These are the activations of a small neural network, seen along a few directions. Each row is one input.
In each table, some parts of the input vary, and every possible input appears once, in random order.
A made-up example of a description, with smaller parts first: one of 8 places around a ring, together with either a single point or one of 9 places along a line or (one of 2 separate values, together with one of 6 places along a line).
Shared parts are said once, and a part with two or three values counts as separate values.

Other details of the inputs shift rows strongly along two fixed directions, in all tables alike. That doesn't count.

Rows:
x1: [-20 4 -36 0 -33 37 -8 47 7 25 -15]
x2: [23 -23 15 4 -1 -7 12 10 4 11 6]
x3: [-11 1 -3 -5 6 -8 -1 4 -6 -13 5]
x4: [-6 -1 -8 -4 4 -1 0 -20 -8 13 3]
x5: [4 -5 13 3 4 8 10 -8 -1 3 1]
x6: [1 -4 15 2 8 7 9 -5 -1 2 -2]
x7: [-32 7 -39 1 -25 39 -13 37 10 44 -26]
x8: [73 56 9 1 -27 -34 -45 -18 33 -48 -54]
x9: [3 -3 -1 8 -3 -2 3 -8 1 4 16]
x10: [-4 -2 5 0 20 -29 0 -28 -10 -15 23]
x11: [71 56 -7 12 -48 -4 -48 -1 49 -12 -69]
x12: [-8 0 0 -12 9 0 3 -7 -12 -1 -5]
x13: [1 -5 9 -6 2 5 8 1 -8 -9 1]
x14: [-3 -2 13 6 10 2 5 3 5 -6 4]
x15: [3 -5 7 -5 0 5 7 3 -6 -11 6]
x16: [-12 2 -2 -8 11 -5 -1 1 -6 -9 0]
x17: [7 -5 9 9 -2 4 7 0 3 -3 14]
x18: [-2 -1 -12 2 -2 -6 -3 -12 -5 5 16]
x19: [-3 -3 16 2 10 6 7 -3 1 -1 -2]
x20: [19 -21 13 -7 1 -8 11 16 -3 0 3]
x21: [-25 4 -18 -4 -21 45 -4 52 10 21 -31]
x22: [-14 0 -13 -2 -3 2 -2 16 -4 -5 3]
x23: [87 40 3 -7 -27 -46 -44 -18 31 -23 -60]
x24: [-18 2 -15 0 3 2 -6 3 0 12 2]
x25: [-5 -1 -5 -3 0 -7 0 2 -8 -11 10]
x26: [-2 -3 -11 0 -2 -5 -2 -16 -6 8 13]
x27: [4 -4 9 11 -1 0 6 4 3 -6 13]
x28: [-3 -2 5 1 7 2 5 -14 -2 10 1]
x29: [19 -21 6 3 -1 -13 8 1 2 18 9]
x30: [-2 -3 11 9 5 -1 5 6 5 -10 8]
x31: [14 -19 -5 -2 0 -17 3 -3 -4 19 9]
x32: [-7 0 10 -6 11 1 4 9 -2 -16 0]
x33: [1 -5 2 5 0 1 5 -14 -3 9 7]
x34: [-3 -2 -1 11 2 -6 1 -2 2 -2 14]
x35: [3 -3 3 2 14 -28 1 -30 -12 -13 28]
x36: [-7 -1 6 2 9 1 2 -11 -1 7 0]
x37: [-9 1 12 -9 12 3 5 6 -3 -14 -5]
x38: [-14 3 0 -11 12 -4 0 -2 -7 -7 -4]
x39: [-3 -2 7 -1 4 -2 4 12 -4 -20 7]
x40: [3 -6 14 10 8 -7 7 -1 1 -14 16]
x41: [-9 1 5 3 10 -2 2 -8 2 5 2]
x42: [-14 3 -6 -4 11 -7 -4 -13 -4 6 2]
x43: [-4 -2 -9 -1 0 -4 -1 -18 -9 10 7]
x44: [8 -5 13 8 13 -23 6 -26 -6 -14 28]
x45: [-6 -1 1 9 4 -6 1 -2 4 -2 11]
x46: [-5 -1 15 3 11 4 7 0 4 -3 0]
x47: [-9 1 -6 -5 7 -3 -1 -18 -8 12 1]
x48: [3 -5 0 6 -2 0 4 -12 0 7 13]
x49: [-4 -3 -3 -8 1 -1 3 -7 -12 -2 2]
x50: [-1 -7 4 7 -7 17 8 8 2 10 0]
x51: [-8 0 -11 4 2 -11 -5 -6 -4 -1 13]
x52: [-23 7 -46 0 -44 51 -12 59 13 37 -30]
x53: [-30 6 -30 -6 -21 38 -9 43 6 28 -30]
x54: [3 -4 7 -3 0 2 6 5 -5 -14 10]
x55: [0 -3 3 2 3 3 5 -16 -2 11 3]
x56: [-6 -1 8 -3 6 -2 4 12 -2 -20 4]
x57: [8 -7 25 -11 22 -12 13 -26 -16 -23 10]
x58: [-13 0 -4 6 3 7 0 7 6 10 2]
x59: [-5 -1 -2 -11 5 1 4 -9 -11 0 -2]
x60: [-9 -2 4 -8 2 17 6 14 -5 1 -11]
Each input here is: one of 5 places around a ring, together with either a single point or one of 11 places around a ring.
Changing only the place on the ring of 5 turns x13 into x33. The same change can be made to x56. Which row results?
Answer: x45
Changing only the place on the ring of 5 turns x14 into x58. The same change can be made to x19. Which row results?
Answer: x36
Which other rows does x46 become when the place on the ring of 5 takes its other values? List them by row number.
Answer: x37, x38, x41, x42
Start at x4 and move only the place on the ring of 5, one step at a time. The first step leads to x59. Which rows follow, in order?
Answer: x57, x5, x55

Rows:
x61: [34 11 -8 14 -30 -8 -14 21 21 -17 -2]
x62: [40 4 5 8 -22 -6 -9 13 19 5 -22]
x63: [34 6 -1 0 -18 -1 -12 2 16 15 -32]
x64: [-2 -1 27 -8 47 -56 6 -67 -27 -46 40]
x65: [19 21 29 -8 -6 18 -6 41 21 -39 -46]
x66: [-38 -32 -5 12 7 30 25 10 -10 38 35]
x67: [-55 -23 -31 1 8 11 12 21 -18 26 39]
x68: [-38 -30 -8 13 4 31 23 13 -8 40 31]
x69: [38 13 -5 13 -29 -12 -16 17 22 -20 -3]
x70: [-22 -46 4 6 -1 23 33 36 -13 31 32]
x71: [2 32 -16 -1 -15 5 -23 -1 8 -11 -30]
x72: [-62 -19 -21 -1 12 19 15 18 -21 16 30]
x73: [-3 30 -18 -1 -17 10 -22 4 8 -8 -29]
x74: [37 -24 48 -9 44 -55 21 -67 -23 -27 32]
x75: [-51 -26 -20 -17 11 29 20 11 -28 33 18]
x76: [18 24 -6 4 -14 5 -18 -16 19 16 -34]
x77: [23 -10 80 -17 59 -38 30 -32 -20 -82 21]
x78: [7 27 -28 3 -16 -16 -31 -2 15 -1 -15]
x79: [7 23 -21 -15 -16 7 -22 -5 5 12 -36]
x80: [12 19 -4 3 -10 7 -13 -16 15 17 -28]
Describe the family of inputs behind these rows.
Answer: one of 2 separate values, together with either a single point or one of 9 places along a line
Changing only the choice among 2 separate values turns x78 into x67. The same change can be made to x64. Which row results?
Answer: x72
